These are the activations of a small neural network, seen along a few directions. Each row is one input.
Each table varies a few parts of the input and shows all the possible inputs, shuffled.
Descriptions start from the smaller parts, as in this example, which fits no table here: one of 8 places around a ring, together with either a single point or (one of 2 separate values, together with one of 4 places along a line) or one of 9 places around a ring.
Shared parts are said once, and a part with two or three values counts as separate values.
In the rows, 128 means zero.

Other details of the inputs vary at random and push rows far along two fixed directions, the same in every table; ignore that.

A family of inputs:
x1: [140 121 123 128 156 133 106 104 125  95  93]
x2: [123 137 143 119 110 122 146 129 138 151 149]
x3: [140 119 149 119 117 115 129 128 121 107 142]
x4: [140 131 142 121  98 118 126 147 126 136 137]
x5: [112 134 104 121 151 142 111 111 141 133  93]
x6: [114 134 144 121 119 125 137 130 138 149 140]
x7: [116 135 139 116 102 123 146 137 138 143 143]
x8: [112 133 105 118 152 144 113 111 138 135  92]
x9: [147 135 149 130 100 123 129 135 125 139 141]
x10: [123 124 148 113 129 123 151 121 132 114 146]
x11: [145 134 147 127  99 116 129 136 126 142 141]
x12: [112 134 108 122 156 142 113 107 139 140  94]
x13: [122 132 140 111 115 124 143 140 136 150 146]
x14: [121 111 137 115 122 132 141 118 140 124 156]
x15: [133 117 114 125 152 132  97 103 127 100 101]
x16: [134 138 110 133 140 133  93 119 136 120  87]
x17: [123 141 146 119 108 133 144 130 133 146 151]
x18: [120 123 123 121 169 140 127  98 136 103  97]
x19: [138 108 112 129 149 141  97 101 132 106 104]
x20: [119 114 141 112 118 127 146 124 137 125 162]
x21: [134 135 109 132 138 133  95 117 133 120  85]
x22: [117 120 143 110 120 121 146 125 133 120 161]
x23: [125 138 144 123 111 129 146 127 136 148 149]
x24: [137 132 142 125  93 117 128 144 126 133 134]
x25: [140 130 144 118  97 120 128 146 123 138 137]
x26: [112 138 105 125 149 139 112 110 144 129  93]
x27: [112 141 105 125 151 139 110 112 147 129  94]
x28: [134 131 113 129 145 136  96 114 128 131  87]
x29: [119 122 150 110 121 118 151 125 132 117 158]
x30: [144 138 145 128 105 130 123 133 122 135 135]
x31: [144 129 146 118 103 117 126 147 125 142 140]
x32: [121 121  47 243 191 130 143 185  61 129 127]
x33: [137 111  91 227 159 111 193 207  52 105 182]
x34: [141 111 146 120 108 121 129 132 126 116 154]
Description of these inputs: one of 2 separate values, together with either one of 6 places along a line or one of 11 places along a line.
The inputs of x5 and x4 match in every part but the choice among 2 separate values. If x22 is changed in the same way as x5 into x4, which row does it become?
> x15
Which other rows does x28 become when the choice among 2 separate values takes its other values? List them by row number.
> x12

A family of inputs:
x35: [129 116 165  58 105 136 100  81 168 118 115]
x36: [135 143 167  69  72 127  94 102 171 158 123]
x37: [141 111 183  94  61 105 166 151 132 129 209]
x38: [140 146 154  70 104 139  71  78 177 139  66]
x39: [148 157 187  60  74 126 100  95 167 150  96]
x40: [125 135 148 115 123 114 145 130 133 118 143]
x41: [138 108 186 103  56 104 165 151 126 129 224]
x42: [114 129 118 130 157 140 123 106 137 120 101]
x43: [128 150 155 109  72 126 134 145 141 169 155]
x44: [141 129  97 193 144 120 137 178  80 138 134]
x45: [138 135 201  94  67  96 183 157 130 139 205]
x46: [129 133  34 209 219 152  88 129  89 120  46]
x47: [120 125 104 118 180 153  96  84 150 109  69]
x48: [107 120  75 187 172 130 159 156  98 130 158]
x49: [132 120 110 120 178 149  91  80 136  95  70]
x50: [132 121 136 125 132 124 129 123 127 100 133]
x51: [152 147 203  63  49 105 110 122 163 145 137]
x52: [138 122 193  55  85 127 113  84 173 119 129]
x53: [136 147 136 116 105 132 113 120 145 148 101]
x54: [113 126 112 181 138 117 189 177  97 137 173]
x55: [133 146 115 135 130 127 103 129 129 131  93]
x56: [116 130 126 176 126 107 191 187  88 126 190]
x57: [118 123  63 188 213 147 132 135  94 107  96]
x58: [134 140 219  46  70 115 137 101 166 135 147]
x59: [109 140  19 202 211 165  94 133  99 134  47]
x60: [123 121  57 205 169 136 115 161  89 142 120]
x61: [151 138 183 111  59  97 137 164 127 145 169]
x62: [142 134 179 110  42 101 151 170 133 170 204]
x63: [119 137 146 109 128 120 136 117 140 121 122]
x64: [116 108  78 180 162 129 162 164  89 120 156]
x65: [133 120  89 186 125 119 143 189  87 148 156]
x66: [129 162 125  76 148 158  43  53 176 126   7]
x67: [133 123 107 186 104 111 158 196  88 160 190]
x68: [128 124 143 111 127 128 134 112 143 118 130]
x69: [132 123  66 209 169 132 121 166  87 132 108]
x70: [129 115 147  65 126 144  84  69 170 108  91]
x71: [119 117 118 109 146 141 110  93 144 122 115]
x72: [106 132 113  75 175 160  62  35 182 122  38]
x73: [156 142 190  61  77 121  87  98 162 143 100]
x74: [131 116 185  94  62 110 163 143 139 140 213]
x75: [131 105 130 103 130 136 103  99 137 102 116]
x76: [115 124 112 118 152 135 123 113 137 123 115]
x77: [114 134 116  80 182 159  63  36 180 110  19]
x78: [122 129 111 117 172 140  99  86 142  99  75]
x79: [126 136  94 183 113 120 165 192  91 158 164]
x80: [143 121 172 104  91 109 147 132 132 109 168]
x81: [143 120 186  64  93 120 103  86 157  97 123]
x82: [131 156 135  82 128 155  65  70 174 139  38]
x83: [144 114 187  67  86 124 110  88 160 106 132]
x84: [137 125  93 194 132 120 142 181  89 142 144]
x85: [139 130 201  47  78 114 123  93 168 117 137]
x86: [119 115 115 164 125 117 185 188  97 134 199]
x87: [153 124 211  55  70 113 130 100 158 117 155]
x88: [124 111 101 119 167 150  88  76 144 107  92]
x89: [133 147 113 188 105 107 175 201  85 148 172]
x90: [135 108 117 184 124 112 184 181  87 116 197]
x91: [132 115 121 183 131 113 187 185  77 120 194]
x92: [138 137 216  39  67 112 130 104 175 124 151]
x93: [116 121  43 196 234 153 117 116  93  97  69]
x94: [101 123  86 181 161 131 165 157 102 141 156]
x95: [109 120 103 172 137 117 184 180  96 138 179]
x96: [128 110 103 185 145 123 168 168  92 111 171]
x97: [129 126  81 122 174 156  44  81 145 126  27]
x98: [139 119 136  70 167 156  48  30 164  84  30]
x99: [149 137 177 113  58 105 143 160 135 156 170]
x100: [134 114 184 101  59 107 170 153 134 136 224]
x101: [115 117 109 175 130 120 184 184  96 139 206]
x102: [103 121  91 187 153 127 172 168  93 137 176]
x103: [135 123 150 114 123 122 145 126 123 119 143]
x104: [126 120 153  97 103 122 145 127 141 128 159]
x105: [122 117  93 134 181 148 104  89 134 104  76]
x106: [106 125  98 114 177 153  94  83 146 117  69]
x107: [129 130 169 102  97 113 157 133 143 132 165]
x108: [132 142 214  51  73 114 144 105 166 142 145]
x109: [133 139  82 198 151 125 143 177  82 140 128]
x110: [114 132 125 175 126 106 195 188  91 133 186]
x111: [131 141 131  64 122 149  51  66 180 138  44]
x112: [118 149  28 213 221 162 100 134  87 128  41]
x113: [141 132 116 189 107 101 162 204  80 141 177]
x114: [123 143  99 136 134 143 101 115 137 152  95]
x115: [101 113  20 202 239 162 107 109 102 107  76]
x116: [136 123 178 106  83 106 159 145 128 117 184]
x117: [108 121 109 176 128 114 195 190  92 145 192]
x118: [119 124  20 204 213 155  83 132  97 126  52]
x119: [118 136 115 116 175 143 107  86 140 116  68]
What do these inputs look like to the network?
> one of 5 places along a line, together with either one of 6 places along a line or one of 11 places along a line
The inputs of x44 and x97 match in every part but the place on the line of 5. If x39 is changed in the same way as x44 into x97, which row does it become?
> x79
The inputs of x84 and x67 match in every part but the place on the line of 5. If x68 is changed in the same way as x84 into x67, which row does it become?
> x115
The inputs of x86 and x92 match in every part but the place on the line of 5. If x59 is changed in the same way as x86 into x92, which row does it become?
> x66
Which other rows does x61 become when the place on the line of 6 takes its other values? List them by row number.
> x51, x55, x66, x89, x113
Which other rows does x81 become when the place on the line of 5 takes its other values? List them by row number.
> x41, x75, x83, x98
Which other rows does x45 become when the place on the line of 11 takes its other values? List them by row number.
> x49, x57, x58, x87, x91, x93, x98, x103, x108, x119
